Each row below holds a small network's activations on one input, seen along a few directions.
In each table, some parts of the input vary, and every possible input appears once, in random order.
A made-up example of a description, with smaller parts first: one of 2 separate values, together with either a single point or one of 11 places around a ring or (one of 6 places along a line, together with one of 8 places around a ring).
Shared parts are said once, and a part with two or three values counts as separate values.

Other details of the inputs shift rows strongly along two fixed directions, in all tables alike. That doesn't count.

Rows:
row 1: [  3  -7  15  33  55 -17 -10  28 -25  29 -51]
row 2: [ 22  22  10 -18 -23  28   0 -15  18 -45  45]
row 3: [ 42  17  30  21  40  11  -4  42   0   4 -26]
row 4: [ -5  -8  -2  42  39  -7 -17  29 -13  43 -62]
row 5: [-37 -15 -20 -46 -50 -14  15 -12  -5 -52  45]
row 6: [ 16  -4  30 -16  26  19   3 -70   9  -8  34]
row 7: [-55   2 -31 -28 -42 -27 -24  54 -12   3 -31]
row 8: [-11  20 -22   0 -67  -9 -15  47  20 -24   5]
row 9: [ -1 -17   3  -9   6  19  24 -32   7  -2  10]
row 10: [-18  16 -34   0 -57  -9 -29  76  10 -16 -17]
row 11: [ 38  23 -10 -19 -20  15  -2 -24   6 -34  54]
row 12: [ 17  -6  32  10  27   9  16 -25   6  37 -22]
row 13: [-58  -8 -43 -34 -83 -25   9   7   7 -32  22]
row 14: [ 13 -12  19  19  42   7 -11 -10   5  36 -31]
row 15: [ -4 -14  17 -38 -16   3  10 -35  -6 -27  40]
row 16: [-52  -7 -29 -16 -32 -49 -36  64 -15  -4 -28]
row 17: [  5  -8  15 -34   2  27  35 -76   7 -33  52]
row 18: [ -4  15 -56   0 -56 -21 -32  70   0  -5  -8]
row 19: [ -9  -1  -1  45  40 -12  10  31  -6  53 -56]
row 20: [ 11 -14  15  10  31  32  28 -54   3   5  29]
row 21: [ -1  14 -42 -32 -64 -22 -19  36  -7 -51  47]
row 22: [ -1  -1  12  31  31 -19 -14  20   5  51 -58]
row 23: [ 13 -10  24  17  58   7  23 -13 -15  14  -3]
row 24: [ 70  15  14  11   2  24  18 -51  21  -6  46]
row 25: [ 18 -17  31 -17  10  34  18 -64   8   1  29]
row 26: [ -3   3   8  20  52   7  12   1 -11  27 -25]
row 27: [ -1  -6  10  16  -1   1   6 -44   3  -1  14]
row 28: [ -5   4   5  32  50  -9 -15  21 -18  34 -56]
Description of these inputs: one of 4 places along a line, together with either one of 2 separate values or one of 5 places around a ring.
Changing only the place on the line of 4 turns row 22 into row 14. The same change can be made to row 12. Which row results?
Answer: row 25
Change only the place on the line of 4 in row 3. List by row number the other rows that result.
Answer: row 2, row 8, row 10
Change only the place on the ring of 5 in row 7. List by row number the other rows that result.
Answer: row 6, row 17, row 26, row 28

Rows:
row 29: [-57 -20  16 -32 -56 -20 -38 -11  16  28 -42]
row 30: [  7  19 -18  15 -39 -12 -28  55  15   2 -15]
row 31: [-37 -13 -12  11  19 -24 -12  24 -29   2 -18]
row 32: [-32 -10 -26  35  -9 -17 -13  11  -1  21 -25]
row 33: [-41  -9 -22  25 -20 -17   2   7   4  16 -23]
row 34: [-14  -2 -40 -20 -75  -9  -2 -22   9 -31  54]
row 35: [ -7   1 -10 -53 -90  36  25 -57  36 -59  86]
row 36: [-58  -5 -25  17 -33 -21  11  22   6  19 -38]
row 37: [ 32  14  16   3 -22  28   2  -6  28  -9  17]
row 38: [-25  -8 -21 -43 -38 -13   8   4 -11 -41  38]
row 39: [ -4  -2 -11  32  11 -13   9  15   1  43 -45]
row 40: [ 22  -2  28  18  36  30  45 -60  19  32  -8]
row 41: [  6  -1  -2   1  35  -1  -8 -24 -24  -6  17]
row 42: [ -7 -31  74 -34  59   7 -17 -49   7  35 -38]
row 43: [ -6   4 -26 -21 -72   2   2   4  19 -25  34]
row 44: [ 37  -5   9  20  26  30  10 -87  10   5  48]
row 45: [-44 -12  -9  23  34 -36  -5  63 -32  32 -63]
row 46: [ 58   7  55   8  62  33  10  -1   3  -1 -12]
row 47: [  6  26  -8   5   1 -27 -40  65 -12 -17 -21]
row 48: [ 27 -12  37   8  70  11  32 -35 -17  19  -2]
row 49: [ 92   6  51  33  61  42  27 -69  21  27  21]
row 50: [ 20 -10  29   8  60  23   6 -78 -18 -14  44]
row 51: [-64 -15 -11  -8  -1 -26  11  40 -21   3 -28]
row 52: [-31  -7 -26  -4  -1 -32 -13  38 -31  -1 -15]
row 53: [-37  -2 -19 -33 -15  -8   9  43  -9  -9 -15]
row 54: [  4  14 -30 -24 -75   0 -14 -38  21 -49  84]
row 55: [ -6  11  10 -20  -4  13  -6  60   2 -17 -29]
row 56: [-39  -6 -41  27 -26 -18 -31  10  -4   5  -5]
row 57: [ 50   2  33  -5  39  17  12 -35  -6 -19  29]
row 58: [ -1  -2  12 -58 -28  31  26 -32  10 -57  61]
row 59: [  6  11 -14 -29 -26 -11 -16 -10  -8 -53  52]
row 60: [ 10  27 -20  -3 -60  -7 -29  11  19 -29  43]
row 61: [ -9   5 -11 -13  -3 -16 -10  62 -12  -7 -27]
row 62: [ -3   9 -24  17  38 -34 -31  68 -30  27 -53]
row 63: [-37  -4  -8   7  35 -24   7  73 -26  39 -77]
row 64: [ 21   2  -1  29  20   0  12  14   7  45 -39]
row 65: [-18  -7 -32  -4 -50  -5   0 -34   6 -18  40]
row 66: [ 58   4  13  36  49  20   3 -40   7  35   2]
row 67: [ 40   1  31  17  41  39  41 -41  21  37 -16]
row 68: [ -7  -7 -15 -32 -27 -13   2 -12 -15 -42  49]
row 69: [ 48  15  42  21  28  46  16   3  31  26 -27]
row 70: [ 39  14  25  18  47  -2 -16  48  -9   7 -37]
Changing only one part turns row 50 into row 56. The same change can be made to row 42. Which row results?
Answer: row 29
Changing only one part turns row 47 into row 60. The same change can be made to row 61. Which row results?
Answer: row 43
What do these inputs look like to the network?
Answer: one of 2 separate values, together with either a single point or (one of 4 places along a line, together with one of 5 places along a line)
Change only the choice among 2 separate values in row 40. List by row number the other rows that result.
Answer: row 63
